Each row below holds a small network's activations on one input, seen along a few directions.
Each table varies a few parts of the input and shows all the possible inputs, shuffled.
A made-up example of a description, with smaller parts first: ring(5) and (point or ring(11) or (values(2) and line(6))).
Shared parts are said once, and a part with two or three values counts as separate values.

Other details of the inputs shift rows strongly along three fixed directions, in all tables alike. That doesn't count.

A family of inputs:
R1: -6,-35,30,18,-26,-9,-7,7,-42,19,28
R2: 31,-12,-7,9,8,10,5,21,-16,-18,15
R3: -38,1,17,6,-9,-9,-10,-2,23,3,-11
R4: 4,-30,20,0,-30,-32,-6,-2,-22,-19,-18
R5: 23,-31,8,34,-1,26,3,25,-28,20,50
R6: 29,-8,-12,6,10,7,5,12,-32,-11,10
R7: -29,3,20,-3,-8,-6,-2,-20,12,19,-5
R8: 17,-24,2,44,9,12,10,27,-43,18,39
R9: 34,-6,-12,11,8,2,4,11,-26,-8,11
R10: -4,42,-33,-16,34,22,11,-10,18,-4,-14
R11: -33,2,17,6,-7,-13,-17,-4,24,3,-9
R12: -12,24,-15,11,38,17,0,0,3,18,13
R13: -11,19,2,-38,-3,-9,3,-10,38,6,-32
R14: 43,10,-28,-15,3,9,16,6,-2,-34,-13
R15: -11,19,-11,14,35,18,13,6,16,14,15
R16: -27,15,5,-25,-2,-12,-5,-14,38,-21,-35
R17: 12,41,-34,-27,33,25,14,-3,36,-24,-18
R18: -6,-34,27,19,-36,-19,-15,13,-15,-8,2
R19: 33,-14,-9,-5,-3,15,6,15,-14,-9,25
R20: -15,25,-17,13,30,23,5,1,2,19,11
R21: -32,-7,15,-6,-9,-2,-10,-9,26,13,1
R22: 31,-3,-17,10,2,9,0,10,-31,-7,10
R23: 16,-26,16,-18,-32,-18,-7,6,-26,3,-14
R24: -35,3,15,8,-11,-15,-8,-7,21,8,-12
R25: -36,-1,22,3,-4,-16,-16,-4,23,1,-10
R26: 10,-34,12,-9,-37,-21,-6,-8,-20,-6,-6
R27: 22,-14,-3,29,2,14,-2,25,-19,2,30
R28: 13,-31,16,-6,-38,-17,-5,-10,-20,-7,-9
R29: -12,23,-16,15,31,19,12,2,8,19,11
R30: 19,-9,2,-26,-32,-34,-10,-15,-5,-38,-42
R31: -36,3,16,7,-10,-15,-5,-7,20,7,-13
R32: -26,17,3,-22,-4,-16,1,-18,35,-16,-37
R33: -24,13,-7,13,32,25,5,1,-1,42,38
R34: -5,-31,23,20,-36,-26,-11,3,-26,0,-3
R35: -20,3,11,36,29,37,5,15,4,46,54
R36: -35,-2,21,2,-1,-14,-13,-3,23,1,-9
R37: 36,-8,-5,-2,-4,11,13,10,-18,-6,23
R38: 38,-9,-4,2,-5,16,13,7,-17,-4,19
R39: -25,3,17,-11,-4,-11,-2,-4,14,32,-11
R40: -9,19,-13,2,27,29,6,-9,6,28,17
R41: 58,14,-34,-29,6,10,4,5,4,-49,-18
R42: -2,-43,37,21,-32,-9,-8,17,-29,10,33
R43: 17,44,-35,-25,36,15,12,-10,35,-19,-17
R44: -9,22,-13,13,39,14,7,1,8,18,13
R45: 2,-30,20,1,-38,-22,-9,8,-12,-25,-14
R46: 9,-23,13,3,-36,-29,-11,-3,-21,-16,-17
R47: -33,2,17,7,-5,-20,-12,-8,21,8,-10
R48: 36,-6,-13,14,1,6,3,15,-16,-10,14
R49: 17,-13,6,-26,-29,-30,-2,-8,2,-43,-38
R50: -41,2,14,1,-4,-14,-8,-11,5,8,-16
R51: -38,6,11,4,-8,-13,-13,-12,7,10,-15
R52: -11,26,-17,13,33,19,-2,0,4,20,13
R53: 1,-28,16,-3,-30,-26,-9,-1,-29,-20,-18
R54: 35,-12,-11,-3,-3,10,12,11,-17,-4,24
R55: -33,4,15,8,-10,-17,-10,-8,22,8,-11
R56: -23,18,-7,28,39,20,-3,5,-2,35,28
R57: 40,-12,-4,-8,-1,15,6,27,-13,4,14
R58: -8,28,-7,-47,-6,-2,0,-34,24,-16,-39
R59: -9,27,-21,-54,-1,-2,-2,-35,33,-16,-40
R60: 30,-7,-13,6,10,6,2,11,-32,-10,11
R61: 58,14,-33,-29,9,4,14,2,0,-47,-20
R62: -46,-16,27,24,-3,-7,-5,-2,-4,46,30
R63: -12,21,-14,14,37,17,12,2,7,18,11
R64: 59,18,-40,-27,4,5,9,-4,-7,-41,-23
R65: -7,14,-15,3,25,24,10,-2,21,25,23
R66: 43,13,-31,-15,2,8,13,1,-11,-29,-16
R67: -28,-3,17,-1,-10,-4,-3,-15,23,17,-3
R68: -31,5,18,-7,-6,-9,0,-16,11,18,0
Description of these inputs: line(4) and (point or ring(5) or ring(11)).
The inputs of R58 and R35 match in every part but the line(4) part. If R40 is changed in the same way as R58 into R35, which row does it become?
Answer: R5
The inputs of R30 and R47 match in every part but the line(4) part. If R68 is changed in the same way as R30 into R47, which row does it become?
Answer: R37
Which other rows does R54 become when the ring(5) part takes its other values? List them by row number.
Answer: R37, R38, R65, R67
A walk changes only the line(4) part. It starts at R45 and steps to R14. List the rest of the walk in order.
Answer: R29, R10
A walk changes only the ring(11) part. It starts at R11 and steps to R41. List the rest of the walk in order.
Answer: R25, R36, R2, R16, R17, R45, R3, R18, R27

A family of inputs:
R69: 9,23,-17,-1,20,11,12,1,21,1,-1
R70: -14,21,-1,-29,-5,-19,2,-20,41,-19,-40
R71: -35,23,2,10,34,10,7,0,31,23,6
R72: -11,24,-12,-6,13,13,-2,-8,33,-3,-7
R73: -26,8,-1,33,26,14,6,-1,-5,35,32
R74: 29,-18,2,-17,-25,-21,4,0,-6,-37,-25
R75: 14,-12,-4,19,8,10,-3,12,-36,8,26
R76: 12,-33,13,39,-1,10,4,27,-31,5,42
R77: -36,-13,25,2,-16,-23,-16,-12,-9,4,-10
R78: -19,10,4,-15,-15,-20,-10,-16,17,-3,-34
R79: 9,-30,12,34,-17,-6,-2,8,-42,10,25
R80: -9,-49,38,33,-29,-15,-11,21,-32,1,25
R81: 46,-1,-15,-16,-15,-5,5,3,-3,-33,-19
R82: -20,6,3,32,26,16,-4,16,8,37,28
R83: 29,30,-33,-10,26,21,9,4,19,-9,-5
R84: -53,-3,20,23,6,-8,-4,-13,3,29,9
R85: -17,17,5,-61,-17,-6,4,-33,35,11,-32
R86: 12,4,-7,17,29,19,6,23,-8,12,26
R87: 41,22,-37,-15,20,19,9,5,-4,-14,-9
R88: -37,-32,42,19,-27,-23,-20,7,-5,4,7
R89: -14,24,-9,-12,19,11,-4,-3,30,-6,-5
R90: 35,-18,-4,-7,-14,-10,8,8,-30,-25,-10
R91: -16,22,-7,10,37,18,1,11,19,23,15
R92: 38,9,-24,3,10,14,12,8,-15,-5,4
R93: -11,-20,24,-41,-44,-17,-6,-29,-3,8,-14
R94: 11,-27,12,36,4,4,4,28,-44,19,34
R95: 35,7,-23,-4,17,13,6,14,-19,-7,5
R96: -34,-32,39,25,-32,-25,-12,1,0,6,8
R97: -15,-3,17,-45,-28,-2,-1,-23,32,5,-10
R98: 5,21,-19,-3,18,21,0,2,21,-6,3
R99: 19,9,-19,4,20,22,14,7,7,-12,15
R100: 24,-26,6,-1,-38,-20,-7,-7,-33,-23,-13
R101: 38,-12,-9,1,0,2,5,18,-35,-14,5
R102: -17,28,-8,-22,1,-3,1,-21,45,-18,-27
R103: -23,10,2,-13,-2,-5,-12,-8,29,-9,-16
R104: 2,-24,28,-40,-44,-18,-4,-14,10,4,-16
R105: -18,25,-12,16,33,14,13,0,13,27,13
R106: -12,-14,12,-15,-31,-28,-19,-16,-9,-16,-28
R107: -52,13,13,6,16,-3,-6,-16,13,21,-2
R108: 36,-18,-6,-4,-16,-11,9,6,-28,-24,-9
R109: -50,0,18,22,3,-5,-17,-10,3,33,8
R110: 40,18,-28,-17,25,18,16,11,3,-23,-4
R111: -5,-2,1,42,18,25,3,17,-2,26,44
R112: -41,5,16,0,1,-14,-15,-4,28,15,-14
R113: 41,-1,-20,-23,-10,-6,0,4,-16,-29,-23
R114: 23,-27,5,-2,-38,-20,-11,-6,-33,-22,-14
R115: 37,9,-24,4,11,12,16,8,-15,-6,5
R116: 0,22,-19,-7,27,15,10,-10,3,-3,0
What do these inputs look like to the network?
Answer: line(4) and (point or ring(11))
The inputs of R94 and R107 match in every part but the line(4) part. If R90 is changed in the same way as R94 into R107, which row does it become?
Answer: R116
The inputs of R69 and R79 match in every part but the line(4) part. If R112 is changed in the same way as R69 into R79, which row does it become?
Answer: R106
A walk changes only the line(4) part. It starts at R84 and steps to R108. List the rest of the walk in order.
Answer: R74, R99
